Each row below is a small network's average activation on inputs in which a field has the value named, seen along a few directions.
Values that are neighbours, or in one group, have similar rows; names and order tell nothing.
(in the rows, 500 means zero)
Strong random noise was added to every row along 22 fixed directions; ignore it. To show where, here is one row again and again, with new noise each time:
[564 366 390 497 515 562 402 616 577 604 668 534 467 422 431 524 480 447
 508 514 630 428 518 618 553 390 430 453 542 637 515 517 656 356 521]
[559 542 513 571 312 699 262 821 487 585 589 605 411 613 691 713 447 610
 673 519 485 576 527 537 489 554 537 364 524 614 514 468 292 597 465]
[674 319 518 363 549 396 497 412 549 671 489 588 529 736 483 545 543 465
 544 522 342 723 503 436 684 611 554 554 495 318 465 664 577 414 505]
[472 441 419 571 532 308 539 532 615 570 409 626 526 526 338 525 413 526
 372 371 310 716 384 155 615 702 557 636 571 389 542 624 468 444 580]
[649 464 260 266 350 589 330 337 429 473 389 328 653 511 590 553 551 452
 470 477 397 405 588 798 479 603 421 396 377 624 525 523 430 570 539]
[452 433 471 601 349 348 453 587 360 578 526 466 497 478 367 612 481 557
 418 431 549 708 671 500 553 560 544 482 543 411 498 589 576 605 554]
[386 350 624 425 558 689 345 448 505 665 458 562 700 850 632 458 672 865
 587 436 447 365 403 554 554 527 431 362 606 690 601 515 458 674 355]
[586 432 509 355 616 595 605 489 577 661 566 408 564 413 472 544 382 553
 101 563 377 547 886 641 381 451 287 565 710 627 475 374 771 391 485]
[616 594 494 592 281 439 490 549 573 381 667 395 511 359 555 545 670 432
 452 557 544 730 789 501 547 609 547 523 302 738 609 491 380 597 364]
[633 786 477 385 598 476 525 386 495 436 329 478 723 459 493 575 668 502
 365 499 337 499 478 365 551 669 389 493 536 661 523 493 295 579 583]
[704 486 505 521 721 658 546 448 772 554 338 433 496 453 479 486 489 600
 335 515 389 562 302 317 438 676 437 536 550 545 554 419 544 356 484]
[303 420 474 664 680 358 531 573 665 394 666 575 470 436 296 490 562 450
 526 432 653 557 356 436 498 552 606 450 487 358 300 590 729 278 353]
[518 181 349 596 311 383 440 446 580 612 720 401 485 420 626 395 659 414
 534 606 544 654 512 470 576 349 507 526 389 663 634 478 729 310 452]
[642 718 396 227 333 423 321 352 356 479 432 437 667 503 615 470 584 308
 643 538 566 250 457 643 680 497 490 324 557 597 185 555 375 668 505]
[562 533 469 445 571 494 492 530 491 651 537 243 391 491 501 556 577 503
 334 538 459 676 522 397 448 643 491 604 620 362 407 543 585 383 624]
[777 467 535 403 691 529 443 534 587 432 507 579 358 630 389 656 353 491
 460 567 629 460 523 617 591 471 559 438 441 475 405 569 580 472 503]
[709 727 439 419 559 396 547 412 345 412 357 660 696 430 347 829 439 437
 626 628 718 473 651 658 770 362 454 274 448 580 428 754 618 650 648]
[462 554 504 522 417 314 478 429 473 465 410 406 433 536 344 488 390 496
 496 502 653 538 534 312 706 560 579 432 535 572 320 522 483 634 410]
[384 573 642 516 668 531 847 420 610 551 516 678 575 390 401 299 595 382
 503 474 448 458 455 466 479 696 552 761 470 322 586 676 503 549 456]
[460 429 672 468 503 340 383 413 192 481 474 579 473 629 512 486 456 519
 461 685 579 535 368 414 640 118 484 307 651 595 549 360 474 598 472]
[696 503 408 451 564 567 493 417 549 545 493 184 539 461 452 552 590 463
 605 624 705 561 689 475 660 440 339 451 329 654 536 524 709 333 653]
[464 700 547 566 554 394 550 501 446 497 675 404 627 409 494 603 805 622
 512 529 597 579 709 392 560 303 377 491 480 640 712 563 484 429 536]
[236 428 466 478 582 718 651 461 497 775 419 598 573 480 692 540 391 761
 405 555 383 390 404 628 280 530 502 561 718 312 626 664 683 602 448]
[548 361 410 426 457 424 477 319 564 310 445 503 651 526 540 438 448 419
 484 513 558 479 477 677 582 528 601 442 330 542 362 672 720 609 504]


Values of RUFO:
rol: [502 510 531 546 670 529 494 566 586 337 464 811 699 675 592 701 522 689
 548 439 376 558 350 421 576 376 468 488 476 703 676 712 531 543 756]
rel: [659 432 404 438 422 458 427 427 672 574 389 452 530 462 494 490 291 551
 589 427 507 552 485 449 596 429 507 397 586 300 400 523 631 374 360]
mepav: [486 399 394 406 613 328 649 325 321 553 507 538 380 644 454 317 615 273
 521 627 615  82 407 460 643 444 504 775 296 614 595 465 504 557 785]
duva: [244 494 554 651 353 334 740 412 349 454 418 458 467 562 483 479 456 485
 658 493 457 651 617 332 559 434 556 640 447 570 440 550 561 559 722]
gab: [511 436 467 342 536 655 371 491 622 940 438 307 634 522 667 323 539 671
 508 489 452 499 318 347 538 686 431 525 835 216 398 565 650 464 444]
lumad: [369 586 525 677 459 354 577 467 403 424 618 493 444 286 385 635 696 592
 278 523 685 472 529 696 377 365 568 394 716 701 386 482 628 601 340]
gimov: [583 653 555 397 517 672 572 473 706 587 487 478 666 387 486 381 571 423
 703 570 645 541 443 491 687 663 499 488 546 520 425 701 540 585 368]
fudez: [315 414 562 575 539 589 410 699 364 590 614 585 349 664 793 672 484 688
 357 699 455 599 377 496 335 470 609 495 663 523 525 435 532 591 494]
mam: [408 352 257 257 624 666 243 605 684 526 552 621 700 719 619 600 370 617
 516 425 319 441 486 589 521 501 373 410 532 491 536 630 567 325 472]
kino: [366 315 484 447 478 395 373 523 578 294 573 440 337 702 153 313 310 518
 472 363 759 507 610 464 755 619 649 566 281 542 657 632 345 673 282]
samo: [795 600 530 502 464 708 584 548 742 510 464 649 510 308 584 607 395 479
 495 492 348 559 486 601 418 493 463 505 603 640 500 517 427 418 486]
ravas: [604 446 762 522 594 498 614 450 565 675 525 675 604 556 666 208 685 466
 577 582 413 445 336 309 569 448 465 653 566 455 577 391 522 538 501]
The values of RUFO form a 3 by 4 grid.
Question: Fewest steps between mepav and gimov?
Answer: 4
A value of RUFO combines one of 3 hidden first parts with one of 4 second parts; all combinations occur once.
Question: Changing only the second part turns mam into rol. lumad has the same second part as mam; what does that change turn lumad into?
Answer: gimov
Question: Changing only the second part turns fudez into gab. mepav has the same second part as fudez; what does that change turn mepav into?
Answer: ravas

Values of VURIT:
zugeb: [568 466 480 619 575 434 391 490 575 304 470 590 700 512 581 487 690 606
 457 364 466 312 322 552 403 439 486 413 457 648 398 382 600 498 611]
zize: [394 486 370 524 375 505 370 617 389 568 604 561 464 416 479 617 441 496
 438 498 566 388 505 593 502 288 400 350 723 799 477 435 530 495 513]
zin: [611 398 441 529 409 278 450 516 379 597 652 618 462 515 453 523 684 445
 505 579 575 466 619 507 637 340 500 534 419 542 727 385 420 477 430]
divud: [532 458 553 573 540 451 666 586 512 636 529 750 473 349 300 476 484 208
 522 569 386 623 444 403 549 570 449 546 611 509 429 326 482 296 468]
gavu: [767 651 825 504 610 571 603 484 585 574 443 508 406 521 546 537 444 565
 519 548 478 659 480 403 484 369 507 441 713 332 307 516 576 439 460]
fitu: [495 517 637 445 508 440 463 587 380 410 594 591 527 551 579 501 421 379
 449 583 525 653 491 528 582 390 565 518 595 480 342 671 638 624 705]
tomun: [577 361 470 356 437 574 427 594 629 601 732 600 457 557 731 388 447 412
 521 609 458 531 428 494 615 364 550 710 499 584 645 710 523 475 646]
mar: [267 516 471 430 368 755 764 291 345 596 278 374 651 411 617 440 456 416
 735 495 240 576 655 696 296 566 364 530 383 312 634 578 478 434 558]
ripu: [353 643 382 483 422 403 478 437 616 329 521 304 651 437 548 524 572 578
 401 396 390 641 647 390 442 711 534 508 401 519 445 549 402 502 374]
dulol: [433 614 601 487 413 427 384 632 399 353 716 633 507 471 633 429 527 289
 638 511 411 572 392 432 517 265 505 444 556 550 437 470 307 378 556]
peza: [486 568 468 325 574 406 482 287 499 129 643 430 826 552 645 557 697 542
 484 564 508 538 749 669 579 147 378 403 291 805 666 637 598 460 536]
bamuv: [337 667 605 466 689 536 516 435 553 333 390 459 579 679 444 611 553 703
 495 412 383 563 553 394 446 606 444 370 513 526 462 438 341 475 284]
The values of VURIT form a 3 by 4 grid.
Question: Name the neighbours of bamuv, in listed order.
Answer: zize, fitu, peza
Question: Name the neighbours of divud, in listed order.
Answer: tomun, ripu
Question: Name the neighbours of mar, in listed order.
Answer: gavu, dulol
A value of VURIT combines one of 3 hidden first parts with one of 4 second parts; all combinations occur once.
Question: Changing only the second part turns fitu into gavu. bamuv has the same second part as fitu; what does that change turn bamuv into?
Answer: zize
Question: Changing only the second part turns ripu into divud. peza has the same second part as ripu; what does that change turn peza into?
Answer: zin
